Each row below holds a small network's activations on one input, seen along a few directions.
Each table varies a few parts of the input and shows all the possible inputs, shuffled.
A made-up example of a description, with smaller parts first: ring(5) and (point or line(9) or (values(3) and line(4))).
Shared parts are said once, and a part with two or three values counts as separate values.
In the rows, 128 means zero.

Other details of the inputs shift rows strongly along three fixed directions, in all tables alike. That doesn't count.

Table:
r1: [145 143 116 178 141 158 124 139 127 126 139 127 143]
r2: [ 96 103 206 119 131 181 168 151  89 148 121  85 172]
r3: [ 59 191  52 166 114 131  76 182 199 133  89  72  80]
r4: [167 133 108 166 135  53  62 192 122 135 192 121 126]
r5: [183 158  80 189 127  79  40 169 161 137 152 164 116]
r6: [ 71 118 141 144 138 190 150 158 138 168  68  70 149]
r7: [197  71 145  28 113  54 135  56  66  71 196 185 123]
r8: [219  98 116  90 139  38 102 123 106 104 185 173 116]
r9: [113 166  45 113 126  80 109 109 209 106 113 153  52]
r10: [ 89 127 147  43  89 154 187  36 133  91 108 122  97]
r11: [ 75 109 144 161 147 169 104 207 101 165 107  66 171]
r12: [193  92 168 102 127 134 132  95  92 124 138 185 157]
r13: [141 135 141  78 109 195 213  20 130  84 105 156 112]
r14: [133  89 121 146 155  91  81 189  83 155 172 124 164]
r15: [217 102 116 116 128  37 115  86  82 100 176 197 126]
r16: [122 165 115 214 127 162  69 207 159 171  99 105 151]
r17: [160  79 172 164 159 123 109 209  69 181 154  92 197]
r18: [ 72 193  83 187 137 129  96 198 210 156 102  86  95]
r19: [176 113 122  77 126  76 143  68 139 107 152 163  91]
r20: [109 137  79 149 132  95  73 162 147 135 136 108 105]
r21: [159 119 148 133 129 137 123 114 123 141 136 180 148]
r22: [ 60 119 205 100 123 200 206 104 117 148 106  97 150]
r23: [129 167 110 122 118 179 165  81 159  84 106 143 100]
r24: [ 72 136 173 116 120 191 212  72 121 132  71 132 140]
r25: [142 100 129 110 132  75 101 142  89 121 190 143 144]
r26: [ 74 139 174 148 117 205 190 114 113 148  58  94 158]
r27: [101 170 118 144 113 144 146 118 153 112  78 124 109]
r28: [161  99 155 200 171 160 116 199  62 161 173 127 214]
r29: [105 172  46 122 119  94 107 103 219 107  96 131  44]
r30: [100 113 137  57 121 162 190  55 150 106  75 134  97]
r31: [129  49 207 108 141 139 142 136  31 154 168 106 204]
r32: [127 191  73 106  92  80 113 104 198  86 135 130  47]
Each input here is: line(4) and (values(3) or ring(5)).
Question: Changing only the line(4) part turns r15 into r26. The same change can be made to r5. Which row results?
Answer: r16
Question: Which other rows agree with r28 in the line(4) part? List them by row number.
Answer: r9, r14, r18, r21, r22, r24, r25
Question: Change only the line(4) part in r3. List by row number the other rows that result.
Answer: r11, r14, r20
Question: A walk changes only the ring(5) part. It starts at r19 and steps to r4. List the rest of the walk in order.
Answer: r31, r20, r29
